Each row below holds a small network's activations on one input, seen along a few directions.
In each table, some parts of the input vary, and every possible input appears once, in random order.
A made-up example of a description, with smaller parts first: one of 4 places along a line, together with either a single point or one of 11 places around a ring or (one of 2 separate values, together with one of 8 places around a ring).
Shared parts are said once, and a part with two or three values counts as separate values.
In the rows, 128 means zero.

Other details of the inputs shift rows strongly along two fixed directions, in all tables alike. That doesn't count.

Table:
r1: [112 141 132 150  81 149 137 173 144 163 152 144 143 138 136]
r2: [136  95 118  66 176  89 146 161 165 111  87 129  63 164 131]
r3: [114 135 146 154  94 157 133 176 137 160 162 150 145 146 126]
r4: [143  92 124  68 171  89 162 136 109 145  88 130  55 191  96]
r5: [141 139 124 130 158 116 122 108 105  98 122 107 127 114 127]
r6: [104 124 135 146  71 133 126 148 144 169 160 142 143 140 112]
r7: [146 141 116 123 149 130 129 110 126  98 113 106 130 111 136]
r8: [110 132 148 147  85 153 140 176 149 165 150 141 153 140 110]
r9: [140  83 109  76 194  92 150 156 171 119  99 132  70 175 141]
r10: [105 133 146 141  71 141 131 164 144 163 149 140 144 134 107]
r11: [141 132 114 136 159 109 116  90 104 105 133 110 128 119 133]
r12: [127 125 125 126 148 104 119  99 123 110 110 115 136 100 128]
r13: [133 147 133 141  75 183 137 119  97 164 142 148 137 143 126]
r14: [139 171 140 157 141 155  85  51  85  56 104 109 186  25 152]
r15: [107 127 133 152  81 137 119 149 131 165 172 152 135 147 128]
r16: [149 167 139 146 137 191  95  59 123  51  95 111 194  26 162]
r17: [135  86 107  71 178  81 141 144 164 117  98 131  62 170 136]
r18: [147  96  95  85 192  73 151 138 148 122 110 112  66 181 131]
r19: [128 133 135 120 146 112 124 114 123 103  99 112 137  94 122]
r20: [109 122 137 153  86 146 135 160 150 171 161 143 153 145 116]
r21: [135 128 115 125 149 121 120 103 132 105 113 123 130 105 152]
r22: [115 134 124 161  86 127 135 140 127 173 171 121 149 148 107]
r23: [135 121 128 127 161 128 115 107 126 101 123 129 132 114 143]
r24: [109 135 143 146  80 144 124 166 132 158 161 149 134 142 122]
r25: [108 132 129 162  93 128 124 153 121 169 171 148 140 145 132]
r26: [137 137 128 124 149 113 128 106 118 104 110  97 136 106 112]
r27: [150 146 133 124 146 156 111  52  60  90 101 125 132  94 131]
Description of these inputs: one of 3 separate values, together with either a single point or (one of 2 separate values, together with one of 4 places along a line).
Q: The inputs of r27 and r4 match in every part but the choice among 3 separate values. If r15 is changed in the same way as r27 into r4, which row does it become?
A: r6
Q: Which other rows does r15 become when the choice among 2 separate values takes its other values? List them by row number.
A: r24
Q: Which other rows does r8 become when the place on the line of 4 takes its other values? List them by row number.
A: r10, r19, r26

Table:
r28: [137 158 128 155 121 157 111  94 100 106 140 126 157  94 147]
r29: [120 123 139 120 104 134 137 148 122 159 128 148 110 151 119]
r30: [ 94 138 133 172  31 159 128 178 158 196 195 152 162 151 120]
r31: [140 104 127  82 166 110 152 143 137 125  90 128  87 158 114]
r32: [105 117 124 141 104 120 146 200 169 171 162 143 122 167 134]
r33: [104 103 128 142 108 124 134 178 138 178 177 164 109 186 128]
r34: [151 147 123 135 146 164 114  71 113  84 109 118 158  80 152]
r35: [130 110 131  91 158  93 150 161 124 136 110 132  76 172 110]
r36: [127 128 128 142 146 117 120 139 146 123 140 127 143 118 144]
r37: [114 107 132  99 134 107 145 179 167 137 112 134 102 152 119]
r38: [116 141 152 153 104 158  98  94 103 113 136 139 168  82 125]
r39: [134 134 123 131 123 136 117  82 106 119 121 123 140 106 130]
r40: [115 133 127 154  85 127 146 171 122 186 175 129 129 176 103]
r41: [123 120 119 121 141 124 130 149 162 116 124 129 122 128 147]
r42: [122 146 143 137  99 164 109 113 143 104 119 131 166  78 135]
r43: [139 150 141 128 131 145 107  74  89  84  97 118 150  70 131]
r44: [136 107 119 101 151 100 125 124 154 114 116 123 102 136 131]
r45: [120 114 122 130  98 124 154 167 138 187 157 140 112 187 107]
r46: [131 160 144 152 105 160 116 106  96 115 130 118 164  87 119]
r47: [ 91 125 138 178  51 141 121 158 121 200 203 159 151 163 110]
r48: [134  99 111  86 175 101 136 153 172 107 105 132  83 154 147]
r49: [132 133 137 112 161 118 115 100 136  72  83 106 144  68 133]
r50: [160 115 111  84 207 113 118  67 115  61  69 115  99 101 156]
r51: [141 143 125 138 133 140 123  85 111 109 122 107 152 103 124]
r52: [147 135 119 126 160 135 130 110 120 101 115 112 128 120 140]
r53: [136 147 127 152 108 176 116  90 115 118 135 132 165  94 149]
r54: [130 111 118 110 141 116 139 146 131 147 129 147  86 170 140]
r55: [118 146 144 150 111 142 115 123 136 110 121 121 172  78 127]
r56: [105 156 136 183  64 154 110 121 132 144 167 121 193  84 128]
r57: [130 122 121 127 121 130 133 110 120 141 129 126 126 135 120]
r58: [133 110 117 103 149  96 133 113 116 134 114 129  89 152 123]
r59: [137 116 122 115 183  78 116 101 133  95 107 103 125 105 127]
r60: [131  92 109  88 196  50 142 145 156 111  96 109  80 153 118]
r61: [151 140 119 124 168 120 118  66 102  80  98  92 139  91 125]
r62: [139 102 127  77 170 105 141 126 128 114  82 130  82 146 121]
r63: [122 140 129 158  85 166 143 164 136 172 170 142 147 159 130]
r64: [144 150 124 145 143 149 119 102 108  99 127 111 149 102 141]
r65: [126 103 135  94 132 114 140 171 168 137 116 142  94 159 123]
r66: [132 101 113  94 162  96 143 154 131 140 120 143  69 182 137]
r67: [119 161 133 180  70 157 119 118  96 155 174 122 172 113 115]
r68: [138 120 131 103 155 116 147 143 127 124 103 117 104 148 110]
r69: [124 154 130 167  83 165 115 118 103 140 160 142 160 112 144]
r70: [121 111 134 102 126 111 142 161 125 155 119 146  89 169 115]
r71: [119 166 135 180  61 171  98  79  88 139 160 133 186  83 132]
r72: [129 101 114  97 154  74 146 144 118 145 121 128  72 180 112]
r73: [134 155 143 145 115 156 121 111 103 113 124 114 159  95 118]
r74: [139 144 140 128 130 155 127 103 116 105 107 116 151  98 122]
r75: [148 140 119 127 167 129 120  98 105  88 114 110 126 105 141]
r76: [139 108 118 101 158 117 128 142 166 110 117 135  99 143 152]
r77: [121 112 135 113 109 135 151 163 137 166 128 146 108 166 111]
r78: [151 134 118 107 187  97 114  60  92  69  91  98 116  94 129]
r79: [121 140 126 157 121 137 119 136 147 119 140 127 160 102 146]
r80: [113 119 144 130 121 109 136 176 151 157 139 136 129 145 114]
r81: [ 98 120 125 145  76 122 141 186 162 184 170 140 131 165 116]
Q: What do these inputs look like to the network?
A: one of 3 separate values, together with either a single point or one of 6 places along a line or one of 11 places around a ring
Q: The inputs of r71 and r66 match in every part but the choice among 3 separate values. If r39 is changed in the same way as r71 into r66, which row does it become?
A: r50
Q: The inputs of r45 and r34 match in every part but the choice among 3 separate values. If r72 is changed in the same way as r45 into r34, which row does it become?
A: r69
Q: Which other rows does r68 become when the place on the ring of 11 takes its other values? List them by row number.
A: r29, r31, r35, r43, r46, r62, r70, r73, r74, r77
Q: A walk changes only the place on the line of 6. It starts at r76 and steps to r48. List the rest of the walk in order.
A: r41, r32, r79, r36
Q: Which other rows does r49 become when the choice among 3 separate values takes its other values? List them by row number.
A: r32, r56

Table:
r82: [136 149 141 135 114 164 103  64 100  92 106 124 165  65 134]
r83: [141  99 110  84 217  63 123 105 150  67  80 103  92 113 140]
r84: [102 131 135 161  74 143 122 168 158 164 170 147 156 132 132]
r85: [154 127 125  93 198 119 125  97 132  58  70 104 118  90 142]
r86: [117  93 126  95 135 103 152 195 178 156 125 148  85 182 126]
r87: [138 136 139 112 131 151 120  94 109 102  97 129 130  99 129]
r88: [163 120 124  73 214 104 132  77  99  60  54 101  91 108 124]
r89: [119  89 112 101 168  63 151 188 167 150 133 127  76 188 121]
r90: [122 103 120 112 131  90 162 185 129 183 147 133  77 209  97]
r91: [153 101 100  88 204 103 134 112 135  93 101 127  75 154 158]
r92: [104 164 138 202  34 164 120 133  98 188 202 133 188 126 110]
r93: [116 101 115 118 144  78 152 191 163 162 149 126  93 188 118]
r94: [147 117 127  86 191 103 111  64 110  64  68 112 109  89 133]
r95: [111 157 149 169  51 196 117 148 145 150 159 151 183  99 141]
r96: [133 154 129 158 126 135 100  60  86  98 129 106 170  69 129]
r97: [130 128 134 117 114 143 142 138 117 146 120 137 116 147 115]
r98: [126 156 140 154 111 166  91  79 132  84 122 124 189  45 153]
r99: [110 144 127 186  21 184 143 173  98 237 223 177 137 203 125]
r100: [117  84 121  89 150  70 152 179 144 165 126 143  60 204 106]
r101: [113 139 139 150  71 168 138 177 152 168 156 149 150 142 129]
r102: [127 162 134 170 101 152  92  55  88 100 138 114 187  56 132]
r103: [130 144 132 146 118 147 129 134 135 124 134 121 153 111 132]
r104: [140 170 140 163 104 173 110  68  81 105 126 111 183  68 125]
r105: [123 104 117 111 149  91 154 188 162 153 137 127  91 183 119]
Q: The inputs of r87 and r95 match in every part but one. If r102 is changed in the same way as r87 into r95, which row does it become?
A: r83
Q: What do these inputs look like to the network?
A: one of 2 separate values, together with either a single point or one of 11 places around a ring
Q: Which other rows does r85 become when the choice among 2 separate values takes its other values? List them by row number.
A: r88
